A =
[[ 188  330  602  156  232 -445  551  600 -538]
 [ 114 -246 -328 -127 -665  218  400  -75 -221]
 [-432  177 -171   28 -266   17   -3 -415 -712]
 [-153 -127  112 -351 -637  109 -347 -258  -20]
 [ -44  -61 -225 -254  547  -29 -319 -355   66]
 [ 256 -489  -97 -645 -149  162   30 -360  342]
 [-443   94 -820   97   81  312   99 -864 -618]
 [ -24 -657 -107 -206  485 -260 -284   31  -96]
 [-431  238  350 -498 -532  111 -803 -137  172]
 [ -75 -194 -423 -220  142   28   55 -273 -321]
 [-138 -371  -66   13 -276  117 -451 -149 -275]
 [  81 -413 -240 -140 -665   76  210   15 -215]
 [-555  438  157 -353 -120 -721  -30  -64 -585]
 [-138  -34 -208 -230 -159  -73 -192 -144 -173]
 [-109 -120 -111 -107 -139 -170 -204 -111  -57]
 [-138 -163  -32   27 -351  -73 -254  -52 -310]]
Counting starts at 1.
The entry directly below the smallest entry: 31
The entry in row 2 and column 1 -> 114
The top-right entry: -538
What is the entry just left of -532?
Answer: -498
The entry directly below 30 is 99
The entry just right of the largest entry: 156
What is the entry just left of the largest entry?
Answer: 330
What is the entry in row 1 and column 3?
Answer: 602
The entry just right of -431 is 238
What is the entry at row 2, column 3?
Answer: -328
What is the entry directly below -24?
Answer: -431
What is the entry at row 3, column 1?
Answer: -432
What is the top-left entry?
Answer: 188
The entry directly below -204: -254
The entry directly above -266: -665
The entry just right of -66: 13
What is the bottom entry of the column that holds the largest entry?
Answer: -32
The bottom-left entry: -138
What is the entry just left of 551?
Answer: -445
What is the entry just right of the smallest entry?
Answer: -618
What is the entry in the bottom-right corner?
Answer: -310
What is the top entry of the column that holds the smallest entry?
Answer: 600
The entry in row 3 and column 3: -171
The entry just right of -451: -149
The bottom entry of the column that holds the smallest entry -> -52
What is the entry just left of 342?
Answer: -360
What is the entry at row 3, column 2?
Answer: 177
The entry directly below -637: 547

arr = [ 571 -464  338 -453 -858  -89   92  371 -174]
Give the entry just right of 338.
-453
The entry just right of 571 is -464
